These are the activations of a small neural network, seen along a few directions. Each row is one input.
Each table varies a few parts of the input and shows all the possible inputs, shuffled.
Descriptions start from the smaller parts, as in this example, which fits no table here: one of 6 places along a line, together with either a single point or one of 9 places along a line or (one of 3 separate values, together with one of 8 places around a ring).
Shared parts are said once, and a part with two or three values counts as separate values.

Other details of the inputs shift rows strongly along three fixed directions, in all tables alike. That doesn't count.

A family of inputs:
x1: [-46  64 -48  10  58 -24 -25 -17 -30  56  49  28   5  -2]
x2: [ 19 -79  48  20 -32  19 -89 -17   3  59  33 -57  36 -14]
x3: [-13  32  13 -14  31  35  64   8  -3 -30 -84  79 -32  32]
x4: [-44  72 -29  23  24 -33 -17   1 -51  69  59  61  20  -9]
x5: [ -27   37 -100  -36   14  -70   16   67  -12   -4   80  -42   -6  -29]
x6: [ -5  56  29 -12  48  27  62  28  -3   2 -82  79 -23  -6]
x7: [ 48 -78  65 -12 -35  71 -13  -4  43 -28 -66 -46  -6  17]
x8: [ 31 -85  94  48 -25  65  -4 -60 -19 -19 -56 -13  18  36]
x9: [ 34 -50 -39 -47 -35 -27 -45  28  69 -35  27 -92 -31 -18]
x10: [ 46 -71  50   1 -18  45  -8 -13  39 -34 -54 -68  -1  -8]
x11: [ 24 -29 -24 -21 -57 -61 -18  17  28 -34  60 -70  26 -46]
x12: [-42  64 -29  17  29 -39 -30   2 -45  75  61  48   4 -12]
x13: [-20  46 -92 -41 -16 -70   0  22  22 -11  86 -22   7 -15]
x14: [-11  39  37  -1  35  16  76  19 -17 -31 -97  93 -30   4]
x15: [-15 -32  32  55 -26  48 -71 -62 -50  97  51  24  56  52]
x16: [-14 -31  42  52  19  65 -74 -61 -40 100  26  -5  54  18]
x17: [  26    0  -34  -19  -11  -48   47   20   37 -100  -12  -40  -41  -19]
x18: [-18  66  16  21  29  22  98 -10 -20 -44 -66  78   8  23]
x19: [ 27 -21 -31 -44 -31 -40  30  32  48 -90 -15 -37 -63  -4]
Each input here is: either a single point or (one of 3 separate values, together with one of 6 places along a line).
Question: Change only the place on the line of 6 in x8. List by row number the other rows that result.
Answer: x1, x10, x16, x17, x18
Question: Change only the place on the line of 6 in x14. List by row number the other rows that result.
Answer: x2, x4, x6, x11, x12

A family of inputs:
x20: [  6  -4 -28 -10 -31 -56  12  17  11 -38  30 -22 -10 -19]
x21: [  4  -6 -27 -31  -9 -23   6  26  26 -31   7 -21 -32  -8]
x22: [-18  25  -7   7  19 -13 -16   2 -16  42  14  18   5 -12]
x23: [ 13   1 -18  -6   3  -4  13   6  17 -42  -9 -22 -22  -3]
x24: [  0   3 -13 -22   2  -6  24   6  14 -33 -13  -6 -24   5]
x25: [  6   4  -5 -15   8 -16  19   8  19 -32 -14 -16 -10 -20]
x26: [-26  37 -29   3  19 -16 -18  -9 -13  40  30  22  -1  12]
x27: [-13  33  12  14  23  20  -6  -4 -23  43  -6  50   4   8]
x28: [  6   1  31   7  14  15  36  -4   0 -25 -50  18 -12   3]
x29: [  7  -8  35   2  14  23  49   1  -4 -36 -57  14 -12   4]
x30: [ 10 -10  27  -4  -6  20  33   3  12 -33 -55  30 -28  17]
x31: [ 27 -61  -2   0 -32 -10 -47  -6  27   5  42 -93  22 -23]
x32: [-16  26 -40  -2  21 -15 -13  -4  -3   4  26   1   3  -4]
x33: [  6  -7  36  -2   9  21  36  13  -5 -26 -55  19 -12  -2]
x34: [-10  15  22  11  16  28  -4  -6 -19  34 -21  52  17   9]
x35: [ 25 -72  -3   8 -36 -14 -60 -14  20  -6  40 -84  10  -4]
x36: [-24  37 -24   7   1 -26   2  -2 -23  15  40  29  27  -4]
x37: [-19  43 -26  15   2 -27  -4  -5 -27  29  50  22  17  -3]
x38: [-20  20 -24   9  23  -2  -9  -6 -20  19  24   9   2   7]
x39: [ 20 -11   7 -19  -9   6  25  29  21 -34 -40  -3 -16  -3]
x40: [-18  18  -8  10  -3 -16  10  -1 -30  11  28  22  17   3]
x41: [  6   8 -24 -23   2 -29   7  34  22 -14   6 -30 -11 -28]
x42: [ 36 -75  76  14 -32  42 -11 -15  11 -20 -51 -30  20  -4]
x43: [-17  22  22  19  19  49  16 -26 -26  33 -27  50  16  38]
x44: [-15  34 -11  12  27  -4  -4  -8 -12  31  20   9   3  -7]
x45: [  8 -58  40  44 -17  60 -41 -44 -21  42   8 -23  47  28]
x46: [ 14  -1  -5 -19  -9  -2  13  14  24 -31 -18  -2 -30   1]
x47: [ 12   0  30   5 -18  18  74   7  -8 -54 -55  33   5  15]
x48: [ -1 -42  49  29 -16  53 -45 -56 -18  46   2   1  43  32]
x49: [  9  17 -28 -21   4 -38  -7  27  26 -11  19 -33 -20 -34]
x50: [ 15 -59  22   4 -28   9 -58  -9  -3  31  28 -41  20  -5]
x51: [ -5  20 -16  -2   8   0  -6 -13   3  10  12   1 -10  10]
x52: [ -3   9  -9  -5   5 -14 -12  13   0  16   4  13 -11  -8]
x53: [-26  30 -19  -4  14  -2 -19  -2  -7  37  25  30   6   7]
x54: [  0  13 -42 -33  -7 -28   5  31  28 -21  14 -19 -23  -8]
Question: What is each input in this table made of?
Answer: one of 5 separate values, together with either a single point or one of 6 places around a ring
Question: Changing only the choice among 5 separate values turns x50 into x52. The same change can be made to x40. Which row results?
Answer: x20
Question: Which other rows agree with x49 in the choice among 5 separate values? List them by row number.
Answer: x23, x27, x37, x44, x46, x51
Question: Change only the choice among 5 separate values in x32. List by row number the other rows that result.
Answer: x23, x35, x38, x45
